Each row below is a small network's average activation on inputs in which a field has the value named, seen along a few directions.
Values that are neighbours, or in one group, have similar rows; names and order tell nothing.
In the rows, zero is written as 500.
Strong random noise was added to every row along 4 fixed directions; ignore it. To show where, here is one row again and again, with new noise each time:
[443 371 705 608 418 279 309 171 440 467 428 343 678  56 443]
[417 512 610 575 459 423 457 396 540 390 472 450 660 343 478]
[335 511 412 557 544 582 556 551 548 425 514 504 548 497 491]
[530 466 501 522 421 443 536 373 540 420 544 406 669 427 578]
[577 408 326 509 405 495 583 316 497 437 575 353 665 454 642]
[405 472 607 552 487 431 468 441 541 453 502 460 600 351 479]


Field Zedi:
d8: [546 385 543 571 438 408 389 304 303 502 452 389 546 355 485]
d13: [715 567 661 362 451 267 398 431 558 414 493 488 530 670 626]
d1: [433 514 615 491 528 436 540 542 585 757 482 612 251 570 466]
d5: [481 402 449 521 453 472 401 398 287 560 504 386 335 165 467]
d14: [657 667 548 499 501 475 473 555 589 479 526 699 590 623 555]
d12: [469 483 476 526 459 493 554 484 566 448 525 449 595 461 532]
d4: [412 470 539 568 574 588 381 728 507 547 515 717 361 556 355]
d15: [522 502 701 537 400 411 279 406 475 522 434 389 559 334 319]
d2: [370 558 639 394 564 483 348 621 545 429 467 605 401 530 380]
d7: [419 500 218 485 530 725 623 674 405 379 387 577 492 665 460]
d10: [585 357 333 526 455 540 572 326 398 546 510 501 444 561 451]
d9: [478 721 756 408 573 510 482 717 560 643 550 582 511 678 417]
d3: [663 699 436 468 447 505 629 485 494 445 514 467 433 492 618]
d6: [346 546 484 634 744 558 513 619 615 535 452 542 420 501 407]
d11: [526 421 591 464 542 533 448 427 351 530 265 469 482 390 504]
The values of Zedi form a star with 7 arms.
Which values are neighbours of d11? Give them in the order they are listed. -> d7
Which values are neighbours of d14? Give them in the order they are listed. -> d4
Which values are neighbours of d1? Give them in the order they are listed. -> d10
Which values are neighbours of d9? Give them in the order they are listed. -> d15
Which values are neighbours of d13? Give them in the order they are listed. -> d2

Field Daza:
h8: [470 538 516 638 500 565 456 316 462 559 394 421 770 348 535]
h14: [354 555 644 603 628 397 377 523 545 583 613 626 289 334 355]
h1: [467 517 732 523 506 335 426 594 527 597 489 546 481 439 410]
h7: [553 351 300 418 445 567 522 512 508 475 594 607 515 633 640]
h2: [593 677 605 456 453 321 471 506 673 526 693 545 466 495 537]
h13: [520 549 432 517 464 557 510 609 383 347 474 371 537 388 564]
h4: [426 426 590 477 544 404 587 434 630 499 415 387 442 479 589]
h5: [373 386 333 566 557 515 634 355 459 477 443 466 439 450 551]
h12: [657 492 603 481 508 356 337 298 328 602 286 475 434 338 398]
h15: [621 656 369 418 486 601 615 551 417 473 420 647 453 784 528]
h11: [510 225 567 414 563 380 278 447 512 512 531 556 552 391 471]
h6: [451 692 648 618 420 539 396 507 413 138 332 440 643 264 453]
h3: [348 677 521 688 610 721 553 678 629 480 385 622 597 587 411]
h10: [367 487 493 389 502 631 605 743 553 592 625 537 373 730 378]
h9: [411 363 182 470 463 695 565 483 401 549 597 357 437 652 417]
The values of Daza form a star with 7 arms.
Which values are neighbours of h4? Give them in the order they are listed. -> h5
Which values are neighbours of h11? Give them in the order they are listed. -> h7
Which values are neighbours of h9? Give them in the order they are listed. -> h10
Which values are neighbours of h3? Give them in the order they are listed. -> h8, h1
Which values are neighbours of h2? Give them in the order they are listed. -> h14
